These are the activations of a small neural network, seen along a few directions. Each row is one input.
Each table varies a few parts of the input and shows all the possible inputs, shuffled.
Descriptions start from the smaller parts, as in this example, which fits no table here: one of 8 places around a ring, together with either a single point or one of 11 places along a line or (one of 2 separate values, together with one of 6 places along a line).
Shared parts are said once, and a part with two or three values counts as separate values.

Other details of the inputs vary at random and push rows far along three fixed directions, the same in every table; ignore that.

Table:
row 1: [-28  -1 -24 -19 -39   6  14  60  30 -10  72   5]
row 2: [  5  31   3  -2 -24 -11  19  23  -9 -28 -11  39]
row 3: [-21   6 -20 -22 -48   5  28  58  43   9  61  14]
row 4: [ 63  -4  19  -8   3   3 -14   6 -32   2  51  -6]
row 5: [ 62  -4  17 -12   2  -2 -16   2 -31   5  53   7]
row 6: [-51 -27 -35  -6  -8   3   4   2  31  30   1 -28]
row 7: [ 21   2  15   1  29  -3 -15 -27   0  34 -19  -6]
row 8: [ 35 -29   6   0  13   0 -10 -34 -18  28   7  -9]
row 9: [-48 -22 -23  -3  -3   5 -26   1  34  37  21 -30]
row 10: [ 55  14  17 -11   4   8  12   5 -13   2  35  19]
row 11: [ 57  -4  15 -19   8   2  23  10 -25 -10  35   8]
row 12: [-29  -5  -2  21  -1  -1   8 -18  -5 -27 -52   6]
row 13: [-39  -6 -18  -5   4   9  -2   2  54  43   9 -28]
row 14: [-34   7  -3  10  13   1  15 -14  -5 -35 -62  12]
row 15: [ 11  -4   9   3  36   5 -29 -28 -16  14  -6 -14]
row 16: [-28  24   3  19  -6 -11   2  -7   4 -17 -66  13]
row 17: [-57   3 -19   9 -26  -4  26  14  15 -41 -34  23]
row 18: [-46 -23 -27  -7   5  16  11   1  37  19   5 -30]
row 19: [ 17 -18   8   5  30   5  -3 -38  -8  13 -13 -18]
row 20: [ 11  -8   3   6  21  -7 -35 -28 -22  20  -7 -12]
row 21: [ 11  -4   8   6  35   7 -28 -31 -15  10  -3 -14]
row 22: [-28  39  -6  -4 -47 -10  36  50  17 -53 -12  49]
row 23: [-43 -36 -27  -5  -7   7  -1  -6  35  39  12 -28]
row 24: [ 24  -5   6   7   4  -2   8 -14 -31 -15 -19   1]
row 25: [ 70 -17  15 -11  -4   6  13   3 -31   2  46  -2]
row 26: [  3  21  11   3 -17  -2   5  23 -20 -49   4  21]
row 27: [-22  17   6  18  -4  -7  -3 -11   7  -9 -56   9]
row 28: [ -8  17   5   5  12   1   2 -10   5   0 -33  14]
row 29: [ 18 -26   9  11  15   5  -9 -37 -17  17 -14 -16]
row 30: [-22 -20 -18  -4 -11   6  -9   2  42  57  32 -14]
row 31: [ -5  31  10  13 -25  -5  22  19  -3 -42 -24  39]
row 32: [ 46  36  25  -9  -7  -9  26  25 -14 -35   9  37]
row 33: [-42 -16 -25  -3  -1   5 -22  11  27  31  17 -43]
row 34: [ 21  -5  16  12  12   1 -18 -31  -5  32 -15  -5]
row 35: [-32  17   4   9  21  -8 -15  -9  -3 -24 -48   0]
row 36: [ -7 -10 -13 -11 -20  11  -1  37  18   7  64 -16]
row 37: [ 20  25  14  -9   1  -7   8  26 -15 -43  16  16]
row 38: [ 15  -7   9   9  20  -3 -33 -24 -20  14  -9 -22]
row 39: [-28  19  -1  14  -4 -14  -5 -14   6  -4 -58  18]
row 40: [ 11  11   2  -2 -23  -3  34  26 -20 -50  -6  20]
row 41: [ 13  -3  11   6  34   2 -28 -30 -10   9  -4 -18]
row 42: [-13  -7 -21 -22 -23   2  -2  43  22  14  63 -15]
row 43: [ 19 -18  10   1  33  -1  -5 -34  -7  16 -17 -19]
row 44: [ 56  12  15  -6  -9  -1   8  12 -22   7  29  12]
row 45: [-30  -2  -8  11  -1 -10   5 -18  -6 -19 -56   7]
Each input here is: one of 3 separate values, together with either one of 5 places around a ring or (one of 2 separate values, together with one of 5 places along a line).
Question: The inputs of row 10 and row 18 match in every part but the choice among 3 separate values. If row 44 is changed in the same way as row 10 into row 18, which row does it become?
Answer: row 24
Question: Change only the choice among 2 separate values in row 24. List by row number the other rows that result.
Answer: row 6

Table:
row 46: [ -4 -14  10  18  26   2  -7 -33 -21 -18 -55 -14]
row 47: [  3 -15 -18  -9  12  13   1  -9  34  69  19 -23]
row 48: [  2  19  11  12  14 -14 -11 -27  -4  21 -70   1]
row 49: [ 62  11  24   3  -6   9  25  -2 -19 -10  21  38]
row 50: [  0  24   0  -5 -36 -20  16  38  12 -20   0  30]
row 51: [-52  -1 -18 -10  -1   7 -15  18  26  -3   6  -3]
row 52: [ 58  19  30  -3   6   5  -7  14 -32 -25  29  15]
row 53: [-12  -7  -8 -10  27   5 -24 -11  30  41  34 -37]
row 54: [  2  20   5  11  15 -18 -12 -29  -2  16 -66   8]
row 55: [-37  16  -8   1 -41  17  47  45  43 -19   6  16]
row 56: [ 55  18  25   4 -11   6 -10  10 -43 -25  29  10]
row 57: [ 56   6  26   3  29   2 -29 -19 -29  -3  14   6]
row 58: [ -8 -41 -17  -2   9  10  -5   1   7  41  24 -54]
row 59: [ 54  -1  18 -14  16  -4  23  -2 -36 -33  29  14]
row 60: [-12 -49 -20 -20  14  14  -8  -8  12  32  31 -32]
row 61: [ 45   3   7 -18   1   7  -7  24  -2   3  76   1]
row 62: [-33  27 -19 -11 -34  11  47  52  39 -10  -1  13]
row 63: [ 38   3  10 -35   7   6  -1  24  -6   6  76   4]
row 64: [ 23  23  18  15  -8   0  30  -9 -20 -33 -19  52]
row 65: [ 49 -24  -8 -18 -20   9  13  19 -25  -8  70 -12]
row 66: [-20   8   6  20  26 -10 -35 -26 -22  -7 -46   8]
row 67: [ 54  20  24   1   4  -2  -8  17 -39 -21  29  16]
row 68: [-48   3 -25 -12 -32   7  40  55  27 -56   7   1]
row 69: [ -7 -14   0  20  24  -8  -9 -30 -28 -19 -53 -10]
row 70: [-59  18 -26  -8 -40   1   6  48  19 -39  18  17]
row 71: [ -6   2  17  31   4 -11 -13 -45   4   3 -53  20]
row 72: [-14 -17  -6  20   9  -8 -12 -45 -34 -21 -48  -7]
row 73: [ 57  14  22 -10 -16 -22   1   8 -29  -2  19  41]
row 74: [ -1  29 -10  -9 -20   0  41  26   9 -16   3  36]
row 75: [  9 -20   5   7  -9   6  -9 -15  29  47  20 -14]
row 76: [  3 -13 -15  -9   9  14   1  -9  34  70  16 -27]
row 77: [ -9 -43 -20 -11  15   9  -6 -11  17  32  32 -37]
row 78: [ 61  19  22  -5 -16 -23   4   7 -24  -4  19  35]
row 79: [ -5 -21 -20 -20  10  15  -1 -10  26  69  20 -12]
row 80: [-49  14 -11  -5   6   4  -6  15  38  -2  -1 -22]
row 81: [-12  -2  16  26   3 -10 -14 -42  -2   3 -52  27]
row 82: [ 52  -8   9  -4   2  -6  16   6 -52 -30  28  14]
row 83: [  2  -1   5  -7  24  10 -22  -5  17  33  24 -36]
row 84: [ -3   1  25  33   2  -5 -12 -39   2   7 -59   9]
row 85: [-15 -41 -16 -25  23  11  -2 -11  15  34  31 -36]
row 86: [ -1 -17  -6  -5  -7  -9 -21  -3  33  67  18 -28]
row 87: [  1 -17  -1  -3  -8  -6 -20   0  33  68  15 -34]
row 88: [ -7 -16   5  24   6   1 -11 -38 -33 -18 -55 -23]
row 89: [-52  26 -21  -2 -28   0  11  61  26 -37  14   9]
row 90: [-47   1 -27 -13 -29   5  38  54  28 -57   9   5]
row 91: [ 42  -7  15 -16  20  -3  18  -6 -33 -27  19  12]
row 92: [ 56  26  28 -11  17  -2  -2   7 -25 -27  31  16]
row 93: [ 27  27  15   7   9 -17  -4 -22 -17   5 -54  17]
row 94: [ -3 -24  -9   4   5  15   2 -19  38  60  28 -17]
row 95: [-12  -2  12  20  14   7  -2 -46  -8   7 -55  27]
row 96: [-49   1 -29 -13 -28   3  39  49  27 -55  11   7]
row 97: [ -6  -9 -19 -14   2  -7 -10  -5  31  70  16 -23]
row 98: [-49  35  -6 -11 -20   5  23  56  36 -41  10  -4]
row 99: [-78  12 -19   7   4  -8  25   3  25 -56 -61   2]
row 100: [-77   1 -31  17 -23  -7  13   1   6 -55 -59   0]
row 101: [ 41 -30  -5 -28  -8   7  17  28 -30   1  72  -3]
row 102: [-15 -14 -14   2  16   4 -33  -1  19  47  34 -35]
row 103: [ -8 -43 -20  -1  -5  14 -10  -9   4  37  26 -55]
row 104: [ -1  20   2  11  15 -20 -12 -33  -3  17 -65  10]
row 105: [-76  25 -18  12 -39  -6  47  57   5 -93 -57  14]
row 106: [-18 -18 -18   2   2   6 -37 -11  13  44  37 -32]
row 107: [-10   6  11  11   4 -25 -25 -31 -12  13 -60  22]
row 108: [ -7  28   3  -5 -14   4   5  37   6 -44  11  17]
row 109: [-55  20 -19 -13 -25   2  11  53  29 -43  17  20]
row 110: [ -5  -6   8   9  36  -5  -1 -37 -12 -24 -51  -9]
row 111: [  2  26   7  -4 -39 -16  19  40  10 -17  -3  24]
row 112: [-49   7 -13   8  -5   5 -13  26  24   7  -2 -23]
row 113: [-23   5   3  16  12  -3 -39 -35 -28 -11 -44   9]
row 114: [ 63  24  13  -8   0   0  28   2 -22  -2  17  37]
row 115: [ 64  -7  24  -6   4   7  18   8 -40 -34  22   3]
row 116: [-16  10   2  26  14  -6 -38 -38 -19 -11 -43   1]
row 117: [-45  -7 -17   1 -16  12  20   6  41  15   0  12]
row 118: [ 53   2  28  -2 -18  -3   9  -3 -27 -10  25  47]
row 119: [-12  10   4  25  14  -4 -38 -34 -20 -12 -44  -2]
row 120: [-59  -9 -36 -17 -47   6  31  47   7 -51  12   9]
row 121: [ -7  16   3   6  13 -20 -13 -31  -7  16 -65  17]
row 122: [ 10 -21   3   6  -7   4  -9 -13  29  45  24 -10]
row 123: [ -8 -15 -19 -23   1  -3 -13  -2  26  69  15 -18]
row 124: [ 68  28  24 -12 -10  -8  16  16 -23   1   7  22]
row 125: [ -8  11  10  19   4 -29 -22 -34  -7  14 -57  17]
row 126: [ 47 -21  -2 -17 -10   7  19  30 -22  -2  66 -16]
row 127: [ 48  19  19   1   5  -7  -7  12 -41 -21  34  25]
row 128: [-13  10  11  28  11   0 -36 -32 -22  -6 -48 -10]
row 129: [-40  16 -14   0 -41  13  46  43  44 -21   8  22]
row 130: [ 38   7  25  -5  40  -5 -25 -30 -28   5   7   3]
row 131: [ -2   3  20  29  13   9   1 -43  -1  11 -60   9]
row 132: [-16 -49 -29 -11  -4   9 -12 -13   2  33  32 -38]
row 133: [ -5  28   9  -4 -15   7   6  41   5 -43   9  12]
row 134: [-51   6 -19   7 -18   6 -17  15  23  -1   1 -19]
row 135: [ 52  17  22  -5   9  -2  -8   6 -31 -27  35  27]
row 136: [ -7  -5  11  10  34  -3  -1 -38 -13 -20 -53 -14]
row 137: [ 56   8  27   6 -17  -7  13  -5 -21 -10  27  42]
row 138: [ -7  28   6   3 -18   2   6  47  -5 -36   9   9]
row 139: [-15 -18  -3  15  23  -9  -9 -33 -32 -18 -53  -2]
row 140: [ -2 -26   6   9  -8   9 -10 -11  39  59  21 -30]
row 141: [  2  15  10  16  20   3   1 -35  -4  19 -66   6]
row 142: [-11 -47 -20 -16  15  11  -7  -9  15  31  31 -33]
row 143: [ -7 -33  -8 -12  22  12   2  -7  21  36  24 -53]
row 144: [ 56  -8   9  -4   3  -5  15   6 -48 -31  27  11]
row 145: [ 45  13  21  -8   5  -4 -11  14 -46 -20  32  29]
row 146: [ -9 -43 -23  -4  -5  12 -11 -11   7  35  28 -52]
row 147: [ -6  11   1  10  21  -2   0 -40  -6  14 -62  22]
row 148: [-54  13 -16  -7   7  -1  -4  12  35  -2   6 -13]
row 149: [ -7 -32  -6 -12  21  13   3  -6  23  34  23 -56]
Question: The inputs of row 65 and row 72 match in every part but one. If row 49 is changed in the same way as row 65 into row 72, which row does it become?
Answer: row 64
Question: The inputs of row 133 and row 109 match in every part but one. If row 88 is changed in the same way as row 133 into row 109, which row does it become?
Answer: row 132
Question: The inputs of row 130 and row 148 match in every part but one. If row 142 is changed in the same way as row 130 into row 148, which row does it become?
Answer: row 77
Question: What is each input in this table made of?
Answer: one of 8 places along a line, together with either one of 5 places around a ring or (one of 2 separate values, together with one of 4 places along a line)
Question: Which other rows agree with row 104 in the place on the line of 8? List them by row number.
Answer: row 53, row 61, row 71, row 78, row 94, row 96, row 99, row 100, row 102, row 114, row 116, row 144
Question: Change only the choice among 2 separate values in row 51. List by row number the other rows that result.
Answer: row 60
Question: A walk changes only the place on the ring of 5. It starts at row 55 and steps to row 140. List the rest of the walk in order.
Answer: row 87, row 124, row 62
Question: Change only the choice among 2 separate values in row 83. List by row number the other rows that result.
Answer: row 143
Question: Which other rows agree with row 75 in the place on the line of 8? List them by row number.
Answer: row 67, row 68, row 76, row 80, row 86, row 93, row 108, row 126, row 129, row 134, row 136, row 146
